A small network was trained on made-up records. Each row is its average activation on records with the value named, seen along a few directions.
Values that are neighbours, or in one group, have similar rows; names and order tell nothing.
(in the rows, 500 means zero)
Random noise pushes rows far along 11 fixed directions. That doesn't count. These rows show it; they differ only by the noise:
[500 451 433 469 446 649 536 425 579 591 435 523 443 414 519 556 472 458
 344 545 577]
[368 567 348 460 852 520 654 572 563 478 632 472 474 317 619 604 411 679
 658 525 665]
[676 500 340 413 373 452 495 475 431 447 562 507 384 468 456 608 396 535
 585 674 464]
[584 477 438 620 552 663 406 461 599 574 283 598 435 293 583 583 685 560
 438 325 469]
[402 384 552 392 389 460 566 444 517 548 370 565 506 637 396 381 410 389
 483 467 532]
[597 251 232 419 481 633 642 327 507 768 452 467 444 253 478 535 545 406
 268 487 496]
[461 450 484 536 493 257 459 532 394 236 580 429 443 629 545 466 412 607
 862 736 538]
[475 622 415 458 563 563 490 630 609 438 604 636 493 501 393 617 284 508
 489 519 562]
[688 298 249 522 553 405 415 455 424 396 392 546 490 366 364 387 644 466
 643 269 402]
[459 226 365 414 591 410 629 524 382 683 513 572 473 432 323 496 489 422
 552 494 433]
[656 518 315 616 400 535 455 539 578 640 467 589 458 388 684 683 413 716
 458 472 359]
[560 633 448 608 740 406 444 506 663 489 529 547 573 416 489 577 623 581
 616 316 265]
[578 534 500 632 451 571 208 582 573 170 272 678 488 531 406 397 576 482
 597 250 570]


Values of ZIZUM:
borub: [422 378 352 509 666 520 496 622 490 489 479 625 581 422 335 426 430 481
 573 254 590]
goba: [783 629 624 499 378 563 384 329 487 599 445 463 362 410 437 675 898 456
 440 576 207]
gumi: [562 533 346 296 552 590 747 423 490 770 534 445 528 374 590 516 551 637
 321 352 461]
sofiz: [420 470 556 566 708 573 507 446 566 435 302 556 519 367 397 449 598 319
 579 361 621]
bez: [537 482 642 467 364 478 522 247 590 652 348 507 406 511 275 642 492 188
 437 707 380]
sida: [437 688 594 538 639 359 465 500 583 337 636 410 544 583 508 497 543 564
 712 559 441]
nebe: [376 393 583 394 535 455 588 577 330 607 475 504 528 576 518 338 547 517
 501 348 563]
viv: [625 520 385 604 325 431 407 480 499 519 549 460 561 540 606 509 370 569
 437 445 400]
kele: [434 479 643 674 407 517 495 360 646 729 421 510 472 492 495 605 382 245
 344 688 387]
zasan: [673 520 332 468 730 388 494 536 373 564 620 537 457 248 292 643 515 402
 629 464 352]
vama: [549 679 404 643 736 628 396 771 586 470 632 605 621 354 554 593 483 657
 469 255 498]
vitud: [756 639 596 514 457 435 304 491 346 323 405 473 469 492 453 428 859 528
 586 267 319]
lugov: [594 597 678 570 400 634 393 526 444 362 403 443 493 481 678 497 748 568
 483 494 520]
dovar: [431 467 685 476 688 373 602 455 478 658 280 570 497 449 418 499 595 414
 702 353 379]
lupid: [517 535 685 557 483 627 348 567 434 454 499 533 475 519 340 516 751 382
 365 513 501]
nozig: [424 847 774 560 540 587 347 462 641 269 472 505 433 593 479 600 413 432
 533 644 685]
The values of ZIZUM form 5 separate groups.
Which other values are in the same group as lupid? Give them in the order they are listed. -> bez
Which other values are in the same group as kele? Give them in the order they are listed. -> zasan
Which other values are in the same group as gumi? Give them in the order they are listed. -> borub, goba, sida
Which other values are in the same group as dovar? Give them in the order they are listed. -> sofiz, vama, lugov
